A small network was shown many inputs. Here are its activations along a few directions, one row for each input.
In each table, some parts of the input vary, and every possible input appears once, in random order.
A made-up example of a description, with smaller parts first: line(4) and (point or line(11) or (values(3) and ring(5))).
Shared parts are said once, and a part with two or three values counts as separate values.

Other details of the inputs vary at random and push rows far along two fixed directions, the same in every table; ignore that.

A family of inputs:
row 1: [-18 -27 -26  32  -8 -31  22   7  39  -8 -24 -18]
row 2: [  6  18  -1 -11   0  -3  -4  -6  -3  -6  19  -1]
row 3: [  4 -31  -1  -1  -2  -1 -17 -16 -29  32  17 -17]
row 4: [  7 -40  -2  28 -10 -23  -5  -5  12  -5 -32 -28]
row 5: [ -1   7   6   0   3  -3  20   9  17 -18 -24  -3]
row 6: [ -3   5   2 -14   0   6   8   5 -13  -1  -9  -5]
row 7: [-23   3 -14  35   2  -8  35  19  34 -19 -10   1]
row 8: [ -4  10   0 -15   6  19 -16  -2 -17  10  25  16]
row 9: [  9 -37 -12  20  -5 -22 -18  -9  28  -3 -28  -7]
row 10: [  5  11   3 -17   8   3   1  -1 -14  11  19  11]
row 11: [  5  -2   3  -1  -3   2  -6  -5 -16  10  22  -1]
row 12: [  5 -36  -4 -11   1  -3 -11 -16 -32  42   6 -13]
row 13: [  4   2 -11 -22  -9   7 -24 -13 -20  28  15  -1]
row 14: [ 16 -24  -5  16  -1 -36   7  -4  34 -11 -35  -8]
row 15: [  1  18   2 -17   6   2   9   8   6 -22   1  10]
row 16: [ -2  24   9  19   7   3   8  12  33 -25 -10  22]
row 17: [  1  14  -3 -26   1   9 -14  -7 -23  -1  34   0]
row 18: [ 14 -32 -13  21  -6 -29 -18 -13  31   6 -29  -9]
row 19: [  3 -31 -15 -14  -7   0 -32 -20 -24  46   4 -19]
row 20: [ -3 -18   1  11   0   4 -11  -6  -2  19  -8  -2]
row 21: [ -8  36  16  11   3   7  25  17  27 -46 -14   2]
row 22: [  5   8   3   1  -4 -12  18   7  22 -20 -23   3]
row 23: [ -6  35  14  17   2  14  17  19  30 -29 -12  25]
row 24: [  3  10   5 -17   1   8   6   1 -18  12  14  10]
row 25: [  6 -21   1  12   2  -7  -9  -6  -1  -3   8  -2]
row 26: [  5 -44  -1   8  -2 -10  -4  -9 -18  25 -17 -15]
row 27: [  7   1   2  -2   3  -1  -8  -7 -12   8  25   2]
row 28: [-14  41   4 -21   0  32  -1  11 -17  -3   9   8]
row 29: [-10   9   5  -2   1  23  -6   3 -20  13   4   7]
row 30: [ -4  31  11 -18  12  18  13  13  -7 -17  17  23]
row 31: [  0  30   2 -22  -4  12  -1  -2 -17  -4  28   1]
row 32: [-12  32  18   3   5  22  16  15 -10 -22   9   9]
Description of these inputs: values(2) and (point or (values(3) and line(5))).
Question: Changing only the values(2) part turns row 7 into row 1. The same change can be made to row 29. Which row results?
Answer: row 28
Question: Which other rows does row 31 become when the values(3) part takes its other values? List them by row number.
Answer: row 13, row 22
Question: Which other rows does row 16 become when the line(5) part takes its other values? List them by row number.
Answer: row 8, row 20, row 23, row 29

A family of inputs:
row 33: [ 18 -42   2  13  -6 -18 -24 -20   1  22 -13 -11]
row 34: [ -3  15  -5 -25   3  18 -11  -5 -32  18  49  12]
row 35: [-11  -5   3  22  -3  13  -9   2   3   5   3   1]
row 36: [ -5  47  19 -15   8  34  -4   6 -11  -7  19  27]
row 37: [ -2  18   3  12   4  -5  23  14  24 -33  -2  12]
row 38: [  0  11  10  -5   6  19 -15  -3 -14  12   2  11]
row 39: [-19  28  10  -5   2  21  33  21  -2 -18  -4   8]
row 40: [-13   7 -39 -32 -11   3 -27 -15 -17  39  26 -11]
row 41: [ -3   6 -25 -18  -8  -8 -12  -7  11  16  -8  -1]
row 42: [ 11 -12   0 -22   3   1 -27 -17 -27  27  21   1]
row 43: [ -9  19  12   9   6  10  19  16   9 -19 -20  11]
row 44: [ -5  10   7  29  -1   0  19  16  29 -23 -16  10]
row 45: [  6 -33 -17   3  -1 -23  -3 -14  -6  19  14 -17]
row 46: [-17  18   9  27   8  17  16  17  23 -16  -2  16]
row 47: [-25  44   7 -22   6  26  39  22 -18 -13  12   1]
row 48: [  3 -30  -4  40  -5 -22  -2  -3  35 -18 -14  -6]
row 49: [  6  46  18 -26   4  29  -9   4 -16  -9  23  19]
row 50: [ 19 -35   3   5  -5  -1 -36 -18 -11  27  -8  -5]
row 51: [ -5  36  -9 -15  -1   1   1   7  35 -18 -16  13]
row 52: [ 15  13   5 -33   0  14 -29 -12 -28  10  33  12]
row 53: [ -3  40  20 -29   4  30  12  13 -15 -19   1  12]
row 54: [ 21 -29  -4 -10  -2 -22 -18 -22 -10  17   4 -13]
row 55: [ 24 -18   4   6  -1 -20 -12  -9  16 -16 -18  -3]
row 56: [  2   9   2  14   1 -19  28  15  29 -33  -9   1]
row 57: [  3  26  -9  -7  -4  -7  -2   8  46 -28 -32   9]
row 58: [ -3  -7   2 -16  -4   3  11   1 -24  14 -10 -13]
row 59: [ 16 -15   4   8   2 -19  -4  -9  16 -12 -14  -1]
row 60: [  5   8  11 -22  -1   8   5   3 -16  -4 -14  -9]
row 61: [ -3  22  -6 -28   0   2  -2  -4 -31   7  48  -9]
row 62: [-20  40   9 -25   3  26  36  23 -19 -13   6   3]
row 63: [  2 -22  -9  24   3 -24  12  -1  23 -11  -6  -7]
row 64: [  7  12   7  15   1 -16  20   7  29 -36 -18   8]
row 65: [-23  31   8  -3   5  21  35  20  -1 -19   1   5]
row 66: [  3 -46  -8  27  -5  -7 -17  -9   0  32  -9  -8]
row 67: [ 11 -43  -1   8   0 -15 -17 -14  -6  24 -24 -14]
row 68: [-10   7 -31 -16  -8  -5  -7  -2  12  17  -1  -2]
row 69: [ 23  -3   3 -27  -1 -12 -16 -11 -16   3  13  -9]
row 70: [ 13 -12   0   7  -4 -28   8  -3  14 -13 -11  -8]
row 71: [  4 -11  -2  -7  -3  13 -25 -14 -30  36  17   4]
row 72: [ -6 -17  -2  19   1   6  -4   3  -3  18  -9   1]
row 73: [ 16  -2   3 -21   1 -13  -8 -10 -13   5  14  -6]
row 74: [  3 -25   4  36  -2  -8  -3   1  21   0 -38   1]
row 75: [ 11  48  12 -37   7  17  -2   2 -16 -21  27  15]
row 76: [ 12 -26   1  27  -6 -22  -5  -6  28 -12 -20   2]
row 77: [-20  18   8  21   8   9  31  23  20 -25 -17   9]
row 78: [-10  45  16 -39   6  29  19  11 -27  -6   9   5]
row 79: [ -4  33  11  -8   6  13   8  11   1 -19  11  21]
row 80: [  1  -7 -14 -26   1  -8  -4 -12 -33  29  44 -14]
row 81: [ 11 -30  -4   4  -7  -8 -20 -16 -13  30   2  -7]
row 82: [-18  24 -24   9  -3  -9  17  13  51 -21 -23   6]
row 83: [  4  14  15  -4   6  11   1   8   3 -15 -20   7]
row 84: [-18  19  -3 -24   3  28  -6   1 -45  22  34  -1]
row 85: [  2 -55 -15  24  -1 -25 -11 -12   6  24  -2 -16]
row 86: [  5  -7  -6   5   1 -15  12   1   8  -9   3  -2]
row 87: [-18  17   8  26   8  17  18  19  19 -14 -10  14]
row 88: [  1 -30  -5  38   1 -22   6  -1  36 -12 -12  -2]
row 89: [-12  20  -4 -24   3  21 -13  -3 -38  16  51   4]
row 90: [ -2  10 -10 -18   0   1  -5  -9 -25   7  39  -8]
row 91: [-18  18   8  22   3  20   7  14   9 -14  -5   9]
row 92: [  8 -38 -18   8  -6 -23 -17 -19  -9  16  12 -21]
row 93: [ 21 -44  -2   9  -5 -23 -27 -22   4  15  -6  -6]
row 94: [ 17 -11   1 -25   0   3 -32 -15 -29  22  18   0]
row 95: [ 12 -15   7   5   2   7 -24  -8  -7  15 -14   1]
row 96: [-17  14   4  17  -3  -1  37  19  16 -33 -29 -12]
row 97: [-12   2   7  26   3   1  27  21  24 -22 -31   5]
row 98: [  8 -35   1  -8  -4  -6 -11 -15 -18  24 -13 -16]
row 99: [-19  21   7   8   0  12  28  16   5 -25  -9  -3]
row 100: [  2 -32  -3  35  -1 -24   7   6  33 -13 -25  -2]
row 101: [ -4 -12  -9  -6  -1   7 -13 -10 -26  36  31  -7]
row 102: [  1 -32  -8  16  -9  -6 -21 -15 -11  27  10 -17]
row 103: [ -4  -8   5   0  -3   2  12   3  -6   1 -18  -5]
row 104: [ 15 -30  -1  27  -3 -32   4  -5  30 -17 -28  -4]
Question: What do these inputs look like to the network?
Answer: line(6) and (point or line(11))
Question: Changing only the line(6) part turns row 55 into row 59. The same change can be made to row 95. Which row results?
Answer: row 38
Question: Which other rows agree with row 70 in the line(6) part? List them by row number.
Answer: row 41, row 43, row 58, row 64, row 71, row 74, row 76, row 79, row 81, row 103, row 104
Question: Start at row 60 and move only the line(6) part, one step at a time. The first step leads to row 78. Which rows follow, in order?
Answer: row 58, row 62, row 47, row 96
Question: Which other rows does row 96 become when the line(11) part takes its other values? List them by row number.
Answer: row 35, row 48, row 61, row 84, row 89, row 90, row 91, row 92, row 99, row 102

A family of inputs:
row 105: [ 15 -22   9   1  -3  -3  -5  -6  -2  11 -23  -7]
row 106: [  9  -9   7 -16  -3  12 -22 -13 -34  26  12  -6]
row 107: [ -9 -30  -5  23  -6  -8   7   4   8   6 -16  -6]
row 108: [ -7 -26  -4  26   3  -1   2   1  -2  15  -5 -11]
row 109: [  4 -20 -19   8  -5 -26   6  -4  20  -2  -3 -13]
row 110: [ 10   8  -9 -20  -5  -3 -28 -14  -3  13  24   7]
row 111: [-22  28  -2   5   4  24  11   9  -4  -3  23  16]
row 112: [  2  -4  12  -3   3  16 -19  -6 -20  19  13   6]
row 113: [  3  24  12 -18   6  13   6   4  -1 -13 -11   9]
row 114: [-10  10 -17  -1  -5  -8   0   0  18  -3  13   0]
row 115: [ -4   2  -5  -4   0 -12  17   2   7  -7   9  -5]
row 116: [-20  41   8  -7   1  25  21  17 -14 -15  11   5]
row 117: [ -2  12  15  28   7   8   0   6  29 -25 -14  22]
row 118: [ 12 -26   7  20  -1  -5  -8  -2   9   1 -23   4]
row 119: [ -4 -16  -8  15   0 -17  17   6  21 -18 -21 -14]
row 120: [ 14  -9  -4 -29   1   3 -25 -15 -30  15  16  -8]
row 121: [ -5 -23  -3  12  -7 -11  11   4   2   8 -24 -16]
row 122: [  9  51   6 -20   9   7   4   8   7 -28  20  19]
row 123: [ -8  -8 -12 -25   0   2  -3  -7 -35  33  10 -14]
row 124: [ 11  17  12   6   2 -14  11   6  24 -34 -12  11]
Question: What do these inputs look like to the network?
Answer: values(2) and line(10)
Question: Changing only the line(10) part turns row 105 into row 110. The same change can be made to row 121. Which row results?
Answer: row 114
Question: Which other rows does row 116 become when the values(2) part takes its other values? List them by row number.
Answer: row 106
Question: Which other rows does row 120 become when the values(2) part takes its other values? List them by row number.
Answer: row 119
